These are the activations of a small neural network, seen along a few directions. Each row is one input.
In each table, some parts of the input vary, and every possible input appears once, in random order.
A made-up example of a description, with smaller parts first: one of 8 places around a ring, together with either a single point or one of 9 places around a ring or (one of 3 separate values, together with one of 4 places along a line).
Shared parts are said once, and a part with two or three values counts as separate values.

Other details of the inputs vary at random and push rows far along three fixed directions, the same in every table; ignore that.

Table:
row 1: [ -9.9 -29.6  49.9  18.2 -14.1  34.0 -23.0  19.0  13.7  19.8 -13.4]
row 2: [-29.5 -38.6 -13.4   4.0  -4.9  40.0 -21.3   7.2   4.8   4.2 -37.3]
row 3: [ -0.2  28.8  48.9  20.8   4.6  -8.1  13.5   3.4   9.0 -16.6  31.9]
row 4: [-25.5  32.0  19.9  14.4   3.4 -34.3   1.9 -33.2  10.7  25.4  23.5]
row 5: [ 23.4  35.2 -30.0 -20.8  14.2 -23.5  21.0   5.3   0.5 -45.0   8.0]
row 6: [-29.1   7.8 -30.6   1.9  -4.9   6.8  17.6   0.4  24.3   8.9 -39.0]
row 7: [ 37.5  -7.0 -12.5 -26.2  -0.7 -11.2  22.8   4.7 -22.2  -0.5  68.9]
row 8: [ 13.9   6.0 -25.5 -15.7  27.9 -43.7   5.8 -19.5 -14.7  -6.7  11.1]
row 9: [ 57.4 -15.7  16.4 -30.9  -6.9 -31.6   3.2 -13.1 -29.0 -34.9  44.8]
row 10: [-12.4 -12.3  -3.8  -6.1 -14.5  26.2 -15.9  29.2   0.7  18.5 -55.7]
row 11: [  8.2   1.8 -45.3 -18.0   2.1   4.3  -6.3   6.8 -22.3 -12.6  13.4]
row 12: [ 32.9 -18.4  -0.1 -35.6   7.6  16.2   2.3  16.2 -29.4  -9.7   2.1]
row 13: [-12.9  53.8 -36.7   6.3   2.7 -18.6  -3.4  10.0  32.5 -19.2 -31.5]
row 14: [ 23.8   7.2 -37.6 -29.5   6.8   0.5 -13.8  20.6  -6.9  -9.5  -6.7]
row 15: [-25.7  -8.3  33.0  20.6 -12.2  20.6 -15.3  23.2  19.2  12.2 -31.1]
row 16: [-19.1 -16.4  48.5  36.2 -21.8  14.7  -2.6  11.5  -8.8   7.6  38.6]
row 17: [ 27.1 -12.7 -15.7  -7.0 -16.7 -11.1  10.6  16.5 -30.6 -28.5  59.1]
row 18: [-26.1  60.6   0.4  11.0  10.7 -40.6 -29.2 -18.5  27.0   6.1 -17.5]
row 19: [ 28.8 -63.4  17.8 -20.8  -9.0  13.8  14.0  13.8 -17.9   1.8  55.2]
row 20: [ 22.1 -21.0 -43.9 -19.5  28.4  -4.2  13.1   1.8   3.6 -24.0  -0.2]
row 21: [-12.5  24.4 -38.2 -15.7  31.0   7.1  -4.2  -5.5  29.4 -32.4 -49.8]
row 22: [  3.8  23.1  36.5  40.8  -2.9 -14.7  31.3  -4.4   1.6   2.8  36.7]
row 23: [-15.1 -34.8  49.9  31.6  -3.9  22.1  14.1  10.7   0.8  24.3  -6.5]
row 24: [ -1.0  34.0  17.2  33.6  13.6  -4.1  16.3 -11.6   3.5  18.6  14.1]
row 25: [ 12.9  -5.4 -46.9 -19.1   8.1   6.9 -13.1  -1.0  -8.8 -21.4  18.4]
row 26: [  3.7 -43.1  -2.9 -32.0   9.2  49.0 -15.0  10.5  -6.1   3.0 -58.8]
row 27: [ 19.3 -26.7 -42.9 -34.8  -7.3 -21.1   4.4 -21.6  -3.1  -9.2  -5.6]
row 28: [ -6.0 -26.4 -36.8 -25.1   7.7  25.5   0.7  -3.3   9.3  12.7 -27.4]
row 29: [-30.4 -37.3  64.5  24.7 -25.8  10.4 -30.8  -7.0 -28.1  41.0   8.2]
row 30: [-34.6  44.1 -12.2  23.7   8.6 -14.6  19.6 -11.4  40.7   0.2   4.9]
row 31: [  2.1 -55.4  -9.6 -10.9  10.8  42.1  -3.0   5.8  -8.0  21.1 -48.6]
row 32: [ -9.5 -16.9  50.7  32.4 -13.9  20.1  17.5   8.7 -12.9  38.3  -5.8]
row 33: [ -6.2  71.4  -2.4  24.7  -0.7 -33.4  31.3 -16.5  18.8   2.6  52.0]
row 34: [ 39.4 -57.7   4.0 -20.5 -30.2 -12.5 -13.5  -5.1 -44.9 -15.2  50.1]
row 35: [  5.0  34.8  34.8  24.3 -20.3 -32.7 -19.1 -19.7  19.1  -0.1  16.8]
row 36: [  2.8  -2.1  33.8  31.2  -7.9 -16.1   5.0 -31.6   0.8  14.5   0.9]
row 37: [-15.2  -8.1 -29.2  -4.0 -12.8  18.4  -5.1  12.9 -15.7   3.9 -23.0]
row 38: [ -6.8  29.0   1.9  10.9   5.0  10.2 -22.7   0.8  26.2   5.2 -12.9]
row 39: [-18.2  25.3 -26.2 -29.1  26.3 -20.8 -16.3 -18.1   5.6 -10.9 -55.7]
row 40: [-18.2  38.0  14.5  10.1   2.6   8.0   7.6   1.8   7.8   3.5 -32.1]
Description of these inputs: one of 5 places around a ring, together with either one of 2 separate values or one of 6 places around a ring.
Question: Changing only the place on the ring of 5 turns row 11 into row 24. The same change can be made to row 25. Which row results?
Answer: row 31
Question: List by row number the other rows that have the place on the ring of 5 in common with row 19.
Answer: row 4, row 6, row 7, row 27, row 28, row 30, row 33
Question: Which other rows does row 8 become when the place on the ring of 5 takes its other values? List them by row number.
Answer: row 4, row 18, row 29, row 39
Question: Which other rows does row 8 become when the choice among 2 separate values takes its other values? List them by row number.
Answer: row 36

Table:
row 41: [-22.0  65.9  18.6  45.6   3.7  -5.4  43.2  14.6  19.3   3.2  60.1]
row 42: [-14.3  64.5  29.3  29.2  10.0 -16.6  15.2 -28.7   1.6  41.0  14.1]
row 43: [-14.4  12.5   0.4  -5.5  21.0 -10.0   7.3 -41.0  41.2   3.6 -30.9]
row 44: [-30.9 -45.4  28.3  -5.8 -28.4  34.4 -54.2   7.1 -29.2  32.8 -36.0]
row 45: [ 15.6  67.9  49.6  34.3 -18.1 -28.9  24.9  15.4   6.1 -35.3  25.4]
row 46: [-12.8 -62.0  37.7  -0.9 -56.3   2.0 -18.6  13.6 -23.0   9.8 -57.4]
row 47: [ 37.0 -33.0  -8.7 -27.8 -29.8 -24.5  -2.6  16.8 -50.8   4.8  86.2]
row 48: [-21.3  11.2 -30.3  10.8  -6.0 -10.7 -17.0 -24.9  42.9 -17.1 -10.6]
row 49: [ -5.6  26.1   2.3   4.1  23.8  23.4 -25.3  18.9  28.7 -21.7 -23.9]
row 50: [-18.6 -65.1  33.5  -2.9 -26.2  27.9 -57.5   4.7  -4.2  16.5 -33.3]
row 51: [-19.3  32.5   8.6  -4.4  35.0 -10.6 -22.4 -31.3  28.3   2.6 -39.4]
row 52: [-23.4  78.6  36.0  39.1  -9.5   4.1  18.3   5.2  11.9  25.1  38.5]
row 53: [ -9.6   1.6 -47.8 -15.8  21.0  33.1   0.9  14.5  48.7 -22.1 -63.7]
row 54: [ 17.8 -45.7  44.3  11.7  -1.4   4.1  31.3   5.5 -30.1  41.5  48.7]
row 55: [ 18.0 -66.8 -11.3 -26.8  18.1  12.0  29.1 -13.6 -25.9  -8.9   2.1]
row 56: [ 46.9 -52.7 -52.3 -26.8  -6.9 -26.8  19.2  -6.8 -32.1 -42.7  80.3]
row 57: [ -1.3 -17.6  82.7  18.7   0.2  23.7 -24.9  -6.9 -29.9  54.7  -1.6]
row 58: [  1.7 -13.8 -24.6   6.4  15.4  37.1  21.5  17.0  14.1 -21.4 -10.4]
row 59: [ -2.7  14.8 -96.4  -7.7   2.0 -35.7  18.0 -10.7  -1.8 -17.8  22.3]
row 60: [ -4.2  32.6 -75.6 -30.2  25.1  25.8 -30.8  28.7  13.5 -11.6 -69.6]
row 61: [ 63.3  -6.2 -24.3 -45.2   7.4 -58.4  24.4   1.8 -29.4 -37.0  -1.1]
Question: What is each input in this table made of?
Answer: one of 3 separate values, together with either a single point or one of 6 places around a ring
Question: Changing only the choice among 3 separate values turns row 45 into row 46. The same change can be made to row 53. Which row results?
Answer: row 48
Question: Which other rows does row 52 become when the choice among 3 separate values takes its other values? List them by row number.
Answer: row 42, row 47
Question: List by row number the other rows that have the choice among 3 separate values in common with row 54.
Answer: row 42, row 43, row 51, row 55, row 57, row 61
